Each row has a name. Each question is about the rows just above it. Places in a row count from 0.

[  2.0  -1.9 -17.1   3.0   8.1 -43.9   0.5 -13.1   3.4 -31.8 -24.6  60.4
 -51.2  91.6 -39.2] -> <5>
[  3.4  16.8 -40.9   8.2   6.0   1.3 -15.6   2.3  17.9  60.9  25.0 -43.3
  56.0 -66.7  55.6] -> <140>
[  0.7 -11.2  23.6  -4.7  -1.6 -19.4  10.7  -8.9  17.9  60.9  24.9 -43.3
  56.0  85.9 -49.2] -> <19>
[  3.5  15.8 -80.9  21.6  23.1 -69.9 -18.4 -15.4  26.7  38.2 -13.8  33.8
  -5.1  53.8   7.0] -> <143>
[ -4.8 -20.2  85.5 -21.6 -23.6  63.8  25.6  13.2 -30.8 -54.1   6.9 -21.6
  -8.6 -33.6 -28.4] -> <108>
[  6.8  24.3 -83.7  20.0  27.4 -55.9 -26.5  -9.4  32.6  63.1   0.7   2.9
  26.3   8.3  42.5] -> <201>
[  1.9   4.7 -45.6   9.8  16.1 -62.4  -8.9 -10.8  11.1  -3.6 -24.3  55.1
 -39.8  87.5 -26.2] -> <60>
[ -3.4   3.9 -33.3   6.0  13.8 -56.0  -6.5 -11.9   8.7 -14.9 -22.8  58.8
 -45.4  89.4 -30.4] -> <25>
[ -3.2 -19.9  88.9 -19.8 -22.1  52.3  28.2   7.5 -35.3 -70.2  -6.3   0.3
 -26.6  -5.5 -41.3] -> <22>
The rest of the row after [ 17.9  60.9  25.0 -43.3  56.0]:  [-66.7  55.6]
The rest of the row after [ 3.4 16.8]:  [-40.9   8.2   6.0   1.3 -15.6   2.3  17.9  60.9  25.0 -43.3  56.0 -66.7
  55.6]
tags:
[-41.3] -> Z_412
[42.5] -> Z_936
[16.1] -> Z_883
[-26.2] -> Z_512
Look up the entry of <60> at place 14 in the table:  Z_512

[ 47.3 -35.0  24.8  40.2]  <19>
[ -5.7 -78.5  11.1  24.1]  <5>
[51.4 64.8 23.7 47.3]  <62>
[ 18.0  17.0 -28.3 -19.9]  <60>
[-22.8  17.0 -28.4  23.4]  <108>
[43.5 -9.9 12.7 21.8]  <143>
[ 36.0 -21.5  77.9  82.6]  <148>
[ 10.6  74.4 -59.4 -34.1]  <140>
[-46.8   1.7 -46.6  22.2]  <25>
[-52.2  14.4 -42.3  14.9]  <201>
Table of tags by key:
[-5.7] -> Z_868
[43.6] -> Z_457
[-22.8] -> Z_547
[36.0] -> Z_769
[43.5] -> Z_256
[17.0] -> Z_658
[47.3] -> Z_609
[16.9] -> Z_816
[-28.3] -> Z_573
[18.1] -> Z_202
[18.0] -> Z_952
[47.4] -> Z_71
Look up the entry of <60> at place 0 in the table:  Z_952
Go on from [ 17.0 -28.4] to the end of its row.  [23.4]

[  4.3   5.2  -4.8  19.9   5.4   2.2 -13.9 -17.1]  <108>
[ 4.4  5.2 -4.8 19.9 28.2 18.3 36.2 43.6]  <166>
[ 36.8 -30.3  -4.8  19.9   5.4   2.1  71.8  75.4]  <140>
The rest of the row after [ 4.3  5.2 -4.8 19.9]:  [  5.4   2.2 -13.9 -17.1]
Go on from [-4.8 19.9  5.4  2.2] to the end of its row.  [-13.9 -17.1]
After [-4.8 19.9  5.4  2.1 71.8], its row goes on with  [75.4]
Go on from [ 4.3  5.2 -4.8 19.9  5.4] to the end of its row.  [  2.2 -13.9 -17.1]

[  1.6  -3.0   8.0  26.6   3.6  -0.6  -4.1 -15.1  15.9  -9.9  24.9   0.8
   0.5 -12.6   6.6   8.3  -2.1  -9.8   8.1 -11.9 -15.1 -14.4  38.1 -21.3
  -3.3 -10.7 -16.4  11.0  27.3   7.8  -4.1  -1.6  -4.6 -18.2   8.9  -8.5
 -19.0  18.4  17.9] -> <108>
[ -4.3   1.5  -3.1  -3.8  48.3 -18.1  13.9  50.2 -17.2  11.9  25.0   0.8
 -19.2 -11.7  -9.8   7.1  -3.8 -11.8  45.0  15.4  10.9  15.6  21.2   6.9
 -22.2 -17.5  39.4  25.1   3.8  -2.8   0.9   3.1 -10.6  29.0  -2.9  -1.3
  11.0  -4.8   2.2] -> <166>
[  7.1  -4.1  -4.2 -29.3   0.7 -19.2  15.5   3.7  -5.8  -4.2 -21.8   0.9
 -16.5  -0.6   8.1   6.7  26.6   8.7  17.4  10.1 -27.0  -8.4   0.1 -15.8
 -20.5  14.1  -7.0  11.2  10.9   8.3  10.9   6.4 -10.6  -9.0  -1.2  -9.6
 -19.5 -10.5 -13.6] -> <148>
[ -7.2   2.5  -2.7 -32.6   3.3  10.9  -2.6   7.9 -12.9  10.8  26.7   1.5
  -8.2  -6.4  -7.9   0.2 -10.0  -7.3  -6.3  13.8  30.8  21.6  -7.3  15.8
   8.6 -12.6   7.4 -10.0  -9.1  -7.0  -2.4  -4.1   6.6  26.7  -5.0  11.0
  20.2   1.7  -2.0] -> <62>
[  7.1  -4.1  -4.2  74.5   0.7 -19.2  15.5  -1.0  -5.8  -4.2 -21.8   0.9
 -16.5  -0.6   8.1   6.7  26.6   8.7  17.4  10.1 -27.0  -8.4  -3.5 -15.8
 -20.5  14.1  -7.0  11.2  10.9   8.3  10.9   6.4 -10.6  -9.0  -1.2  -9.6
 -19.5 -10.5 -13.6] -> <5>
[  7.1  -4.1  -4.2  74.5   0.7 -19.2  15.5   3.7  -5.8  -4.2 -21.8   0.9
 -16.5  -0.6   8.1   6.7  26.6   8.7  17.4  10.1 -27.0  -8.4   0.1 -15.8
 -20.5  14.1  -7.0  11.2  10.9   8.3  10.9   6.4 -10.6  -9.0  -1.2  -9.6
 -19.5 -10.5 -13.6] -> <25>
key -> tag
[-2.8] -> Z_916
[-2.7] -> Z_872
[8.0] -> Z_160
[-4.2] -> Z_32
[-9.1] -> Z_954
[-4.1] -> Z_846
Look up the entry of <62> at place 2 in the table:  Z_872
Go on from [25.0  0.8] to the end of its row.  [-19.2 -11.7  -9.8   7.1  -3.8 -11.8  45.0  15.4  10.9  15.6  21.2   6.9
 -22.2 -17.5  39.4  25.1   3.8  -2.8   0.9   3.1 -10.6  29.0  -2.9  -1.3
  11.0  -4.8   2.2]
The row with [  1.6  -3.0   8.0  26.6   3.6  -0.6  -4.1 -15.1  15.9  -9.9  24.9   0.8
   0.5 -12.6   6.6   8.3  -2.1  -9.8   8.1 -11.9 -15.1 -14.4  38.1 -21.3
  -3.3 -10.7 -16.4  11.0  27.3   7.8  -4.1  -1.6  -4.6 -18.2   8.9  -8.5
 -19.0  18.4  17.9] is  <108>
[14.1] with +1 step of 0.1 on every entry:  [14.2]
Move every entry of [-5.0] by +1 step of 0.1.  [-4.9]
After [15.6 21.2], its row goes on with  [  6.9 -22.2 -17.5  39.4  25.1   3.8  -2.8   0.9   3.1 -10.6  29.0  -2.9
  -1.3  11.0  -4.8   2.2]
Shift each entry of [ 7.1 -3.8] by +1 times 0.1:  [ 7.2 -3.7]

[-34.5  27.5 -37.0  -2.3  32.3  15.7  31.0  65.4  45.0  40.1  -1.6   7.1
 -14.7  31.0  11.3   9.1  41.4  -9.5 -11.4 -19.1  47.0  -2.8 -33.0  50.9
 -30.6 -61.0   0.2  -0.5  28.1  15.5  12.5  42.6  29.9  21.7  -1.2  -7.2
   6.7 -17.6   3.9   0.3  -6.7  19.1  37.1  33.2  11.6  40.1   4.8   7.2
 -37.3  -6.2]  <201>
[-24.9  -8.5 -14.9  -7.0  -8.8  52.9  18.3   1.1 -12.4 -38.2 -44.9  -0.7
   1.9  46.4  10.4 -23.0 -15.4  15.2 -64.7 -10.2  -5.0   7.9  21.9  50.9
 -41.6 -30.1 -51.2  26.1  17.5  13.6  32.5  19.0   4.3 -49.9  25.4  31.1
  -8.6 -38.9 -36.4   6.9  16.1  43.0  34.7   5.3 -31.2 -38.2 -38.7  -4.4
  -1.0  13.6]  <60>
[  2.1  -9.5  38.2   2.2   7.5  18.0  60.9 -53.6  -9.5 -72.4 -32.7   6.2
  43.3 -19.2  15.6 -61.0  -9.1  42.9 -62.4 -15.8 -28.5  -4.2   3.7  50.9
 -32.4 -60.6 -54.0   4.2 -13.9 -15.5  42.3 -18.3  50.3 -30.3 -10.5  40.7
  -4.0  13.1  16.1  -9.6 -14.1   0.0 -27.0 -20.7   5.0 -72.4 -25.3   7.1
 -33.3  -8.4]  <5>
[ 10.2  32.1  -4.8   2.4 -18.7 -46.3 -25.4  17.1  -3.5 -26.1   9.5 -44.7
  39.6  -1.5  70.7 -27.2  55.2  81.1  35.6  17.7  -0.3  -5.9 -11.0  50.9
   4.3  19.4 -33.5 -46.7  18.4  -6.1  18.1  12.9 -35.3 -15.3 -25.2 -10.5
 -41.5  12.9  -1.2  15.4  17.6   8.5   5.8 -29.2 -24.9 -26.1  10.9  30.9
  -3.9  34.2]  <19>
[ 18.4   1.2  10.7   8.6 -38.3  16.7  -9.6  39.2  27.7  -7.3   6.9 -15.4
   7.5  31.3  -8.6 -27.3  55.2  -8.9 -31.4  -0.7   4.1  17.5   2.3  50.9
  16.1 -29.5 -21.3  35.1  -2.9 -10.1  64.1 -38.2  37.6  18.1  50.0 -38.1
  38.9 -12.0  -3.5  -2.6 -15.0  34.3  72.9  14.0  11.5  -7.3 -26.8  28.2
  12.6   1.4]  <108>
[-22.0   8.0  -8.4   8.9 -11.9 -49.1  -3.2  45.0  -9.6  19.0 -49.6 -29.8
 -16.4  45.9  14.6 -17.9  26.5 -23.4 -60.6  -4.8  20.4   7.1 -18.5  50.9
  30.4 -72.2 -34.5  39.8 -19.3  39.9   6.6  -3.0  -9.6  42.1 -14.0 -33.4
 -26.4 -19.1  -3.7   1.5 -27.2  57.5  10.3 -11.1  25.3  19.0  -6.3  17.2
   3.4   4.5]  <148>
[ -2.2  13.6  -6.6  41.3  20.3  -3.2  57.5  11.4  40.2 -15.1 -11.6  -7.5
  20.0  38.6  43.4 -37.2   9.9  56.4 -39.2  -2.5   7.7  -8.4 -38.1  50.9
 -28.1 -72.8 -51.6  -7.5  20.0 -20.9  14.3  -0.4  42.1 -19.6  -7.8  42.5
 -23.1 -12.9  17.5   6.7  19.6  -1.9  38.5  34.4  -3.6 -15.1  -0.3  -3.4
 -23.3 -30.9]  <143>
[ 39.6  42.2   3.5  37.5 -14.7  18.5  37.9  -4.1 -30.4   2.4  24.7 -13.6
  30.6 -31.9  33.7 -37.4 -22.8  99.6  -4.0  11.0  -7.6 -17.6 -30.7  50.9
  25.4 -15.9 -10.5 -39.1  11.4   9.7 -18.6   4.5  34.1 -24.7 -19.0 -21.1
   3.0  -8.4   8.4   0.5  35.2 -42.2  25.6   0.4 -21.3   2.4  -6.4  52.0
 -34.7  -4.1]  <166>
[  0.6  -7.0   8.0 -26.8 -39.1 -43.0   1.9   7.6 -32.2  20.6 -47.2  -4.0
  23.2 -25.6  36.2 -20.1 -19.3  15.5  66.5  25.8  -7.8  12.4  24.5  50.9
  17.7 -35.5 -70.5  49.1   2.1  -4.0  22.4  -4.1   7.7  -1.0 -19.9 -18.8
   5.2 -13.9  -2.4  -9.4 -17.1  18.9   2.7 -67.3 -21.2  20.6   7.4  -3.5
  21.0  60.3]  <62>
[-58.7   8.2  -1.0  10.3   2.0  80.3   0.7   4.1 -23.2   7.2 -23.7  -3.6
 -21.8  10.4 -73.4  45.5 -30.0 -12.5  -3.8   3.5   9.3  14.2  15.1  50.9
 -15.7  12.4  13.7  36.9  20.4 -17.4 -27.9 -53.3  58.7   6.7   7.6 -10.3
  28.3 -39.1  35.3   2.4  -9.5 -14.3  24.4  42.3 -28.2   7.2  14.1  23.5
   9.8 -15.6]  <25>
[39.2 27.7] with -1 step of 0.1 on every entry:  [39.1 27.6]
Move every entry of [-24.7] by -1 step of 0.1.  [-24.8]
The rest of the row after [-27.3  55.2]:  [ -8.9 -31.4  -0.7   4.1  17.5   2.3  50.9  16.1 -29.5 -21.3  35.1  -2.9
 -10.1  64.1 -38.2  37.6  18.1  50.0 -38.1  38.9 -12.0  -3.5  -2.6 -15.0
  34.3  72.9  14.0  11.5  -7.3 -26.8  28.2  12.6   1.4]

[ 14.7 -42.4 -15.9  -4.4  -9.6   3.3 -14.8  28.4  -3.7  38.9   1.2  16.8
 -30.6 -18.5 -15.7  25.1   9.5 -34.3   3.1   4.9  26.5 -25.9 -19.3 -11.5
  15.2 -10.1  -2.2  12.1 -43.3  -9.7 -22.4  -5.4   0.4   6.1   6.3 -10.5
  -8.3   1.5 -12.2   8.3  40.4  54.5   8.0 -13.9  18.6  -1.1   4.6  31.4
  -3.5  -0.3  19.3]  <60>
[ 30.2  13.0  -3.9  21.1 -11.3   2.5  -6.6   5.7  17.6  13.2 -18.1 -17.6
 -29.8  19.1 -79.3 -22.9 -26.2 -17.0 -14.9 -12.8  -2.1   5.2 -55.7  65.5
   4.8  -6.2 -21.3  -5.5  21.4  -3.0 -35.4  13.0  -3.5  -6.1   0.6  13.2
  -3.6  15.7  -4.9  13.0 -60.0  -3.9  -7.5  -5.5   2.0  21.3  -1.3 -12.4
   1.9 -10.0   6.2]  <5>
[ -9.9  76.7  -4.6  95.9   5.2   6.8   0.1 -17.6  -3.3  16.1  19.0 -19.1
  33.9 -10.2  38.3   1.9 -69.4   3.2 -11.7  13.6 -23.6  11.7 -27.0  13.7
 -28.9   0.9  -0.2   8.1  -1.3 -44.4 -61.9  11.4 -10.2 -43.2  18.1  20.4
 -31.5  23.5  14.1  11.0  31.0 -12.6  -2.4  -6.0  28.3  -6.4   3.7 -79.4
  -0.7  -8.5 -11.5]  <25>
[ 21.8  28.8  -3.0  56.0  10.6  -3.8  -1.8   1.3  17.4 -20.2 -13.5  -7.6
  -7.2  -3.7  -6.1  -0.7  73.1 -12.2   9.9   8.4  17.5  -9.7 -89.5  -5.9
  32.1   0.7 -57.4   9.4   7.4  19.5  -1.2  13.5  -0.1  22.9 -20.1  -4.8
   1.3  53.4  31.0   4.5 -26.7  23.6  -0.3   5.4 -10.1 -24.3 -11.7 -15.6
  -1.4   2.1  56.5]  <201>
[ -5.7  21.4  10.0  32.9 -10.6   5.5 -27.0 -27.4 -19.1 -29.2   0.9   7.0
 -74.3 -13.9 -48.1  12.4  82.9 -16.7   6.4   4.1  26.7  36.9 -74.6 -10.9
  27.9   0.3  16.1   4.1  24.0 -10.7  -0.2  -0.1  -7.8  -6.7   8.5  -9.0
  35.1 -34.0   6.1   8.5  31.7  78.2  10.0 -21.6   9.3  -1.3 -18.5 -10.8
   4.5  10.0  31.4]  <22>
[-9.0 35.1] with +1 step of 0.1 on every entry:  [-8.9 35.2]
Move every entry of [-9.7] by -1 step of 0.1.  [-9.8]
[ 13.6 -23.6  11.7] with -1 step of 0.1 on every entry:  [ 13.5 -23.7  11.6]

[  7.4  57.8  76.0  31.7 -21.4  43.2  57.7   5.3  -3.8] = <60>
[-13.9 -47.7 -42.4  15.0 -58.0 -43.6  15.0 -34.7 -40.3] = <140>
[ 24.5 -22.3  -6.9  61.1 -21.4 -43.6  14.9   5.3  -3.9] = <166>
Shift each entry of [-21.4  43.2] by -1 times 0.1:  [-21.5  43.1]
The rest of the row after [ 15.0 -34.7]:  [-40.3]
key -> tag
[31.7] -> Z_836
[-58.0] -> Z_554
[14.9] -> Z_828
[-57.9] -> Z_271
[15.0] -> Z_359
Join <140> by its entry at place 3:  Z_359
Move every entry of [-34.7] by -1 step of 0.1.  [-34.8]
Go on from [-43.6  15.0] to the end of its row.  [-34.7 -40.3]
[-21.4] with -1 step of 0.1 on every entry:  [-21.5]

[ -2.8 -14.4 -12.2 -20.3  12.4 -19.5 -12.5  16.2  24.4   1.4  40.0 -50.0
  -2.7 -54.3 -61.7  40.5 -25.1  -5.8  19.2 -32.1  17.8 -19.6  -7.5 -57.1
  13.1  -4.6   4.2 -41.4 -20.2 -21.4  52.1   3.3  53.6   3.4  34.4] -> <62>
[-20.3  25.6  -8.4  18.7   6.8  18.2 -11.9 -11.1  24.1  12.6  -5.7 -16.4
   5.5 -29.8  -2.0   1.2   3.9   5.9  -0.2  12.1  17.0   9.9 -24.1   9.8
   7.1  -5.4 -53.2 -31.6  -0.6  10.0   5.5 -13.8 -36.8  14.9  -6.5] -> <143>
[ 49.4  30.7 -14.9   5.9  47.8  -6.9 -12.2  16.7 -12.3  15.9 -33.9   6.6
  33.7 -44.3 -70.3  57.7 -23.6 -13.7  59.7 -25.2  -7.0  22.8  48.1 -17.1
  25.4  -3.7 -19.4 -68.4   7.2  21.3  -3.8  23.2  15.1 -73.0  12.8] -> <201>
tags:
[-61.6] -> Z_851
[-61.7] -> Z_581
[-70.4] -> Z_807
[-70.3] -> Z_659
[-2.0] -> Z_229
[-4.6] -> Z_706
[-19.6] -> Z_444
The tag of <62>, keyed by place 14:  Z_581
Where do [ 49.4  30.7 -14.9   5.9  47.8  -6.9 -12.2  16.7 -12.3  15.9 -33.9   6.6
  33.7 -44.3 -70.3  57.7 -23.6 -13.7  59.7 -25.2  -7.0  22.8  48.1 -17.1
  25.4  -3.7 -19.4 -68.4   7.2  21.3  -3.8  23.2  15.1 -73.0  12.8] appear?  <201>
Which row holds [-20.3  25.6  -8.4  18.7   6.8  18.2 -11.9 -11.1  24.1  12.6  -5.7 -16.4
   5.5 -29.8  -2.0   1.2   3.9   5.9  -0.2  12.1  17.0   9.9 -24.1   9.8
   7.1  -5.4 -53.2 -31.6  -0.6  10.0   5.5 -13.8 -36.8  14.9  -6.5]?  <143>
Where do [ -2.8 -14.4 -12.2 -20.3  12.4 -19.5 -12.5  16.2  24.4   1.4  40.0 -50.0
  -2.7 -54.3 -61.7  40.5 -25.1  -5.8  19.2 -32.1  17.8 -19.6  -7.5 -57.1
  13.1  -4.6   4.2 -41.4 -20.2 -21.4  52.1   3.3  53.6   3.4  34.4] appear?  <62>
Shift each entry of [-19.6] by +1 times 0.1:  [-19.5]

[-70.0 -22.5 -38.6  31.3  55.9] -> <19>
[ 98.1  29.0  22.3  -0.6 -17.2] -> <201>
[ 49.8  58.8  10.2  53.6 -52.9] -> <60>
[  7.4  36.6 -70.0  69.7  20.3] -> <166>
[-18.0 -56.7 -15.3 -47.2  73.9] -> <22>
Move every entry of [-0.6] by +1 step of 0.1.  [-0.5]
[98.1 29.0 22.3] with +1 step of 0.1 on every entry:  [98.2 29.1 22.4]

[ 13.1 -61.0 -16.4   1.1  13.2  -3.5 -14.3 -20.9  30.4 -34.8 -16.8   3.1
  52.0   9.7  28.1 -43.9 -28.8  13.9   5.9  -3.6  10.5  18.4  18.7 -24.2
 -61.4 -97.9 -35.7 -48.9 -15.1 -14.4  -2.3  11.2  -5.0   3.0 -37.5  34.7
   4.4   2.9] : <5>
[-19.8 -42.7  84.8 -36.6 -14.6 -28.5  47.4  17.7 -30.2 -17.3   7.5  29.9
 -25.9   1.7  14.7  27.8 -31.5 -14.8  57.1  -4.2  -6.5 -20.2  -0.8 -12.8
  34.5 -16.9 -20.5 -39.7  -8.9  43.9  46.7   6.5  -7.6 -31.4  23.0  -9.0
  22.5 -42.1] : <201>
[-13.9  12.7  48.9 -11.6   3.9 -23.5  44.5   8.2 -29.3 -13.8   3.0 -13.8
 -44.7 -32.5 -36.5 -11.0 -11.6 -23.2  57.1  -4.2  -6.6 -20.2  -9.2  26.2
  47.7  25.5  12.3   0.3  29.1  48.4  27.0 -57.5 -30.1  29.4  38.3 -50.2
  17.5   8.6] : <60>
[-34.8] with +1 step of 0.1 on every entry:  [-34.7]
After [ 57.1  -4.2  -6.5 -20.2], its row goes on with  [ -0.8 -12.8  34.5 -16.9 -20.5 -39.7  -8.9  43.9  46.7   6.5  -7.6 -31.4
  23.0  -9.0  22.5 -42.1]

[ -7.0  -3.9   7.4  19.1 -17.9 -32.2   1.3   0.3   3.9  15.4  23.2] = <108>
[ -7.0  -3.9   7.4  19.1  12.0 -32.2   1.3   0.3   3.9  15.4  23.2] = <22>
[ -7.3   3.9   7.1  19.0 -17.9 -12.2   7.3 -11.0 -21.5   7.0  13.7] = <62>
[ -7.3   3.9   7.1   3.4  -2.0 -12.2   7.3 -11.0   8.7  23.0  -5.4] = <143>
[-70.0  22.4  -3.6  50.4  -5.1 -68.7  -8.1  33.4  14.8  26.0   4.9] = <140>
[ -7.3   3.9   7.1   3.4  -2.0 -12.2   7.3 -11.0   8.7  23.0   4.2] = <201>
After [ 19.1 -17.9], its row goes on with  [-32.2   1.3   0.3   3.9  15.4  23.2]
Go on from [-3.6 50.4 -5.1] to the end of its row.  [-68.7  -8.1  33.4  14.8  26.0   4.9]

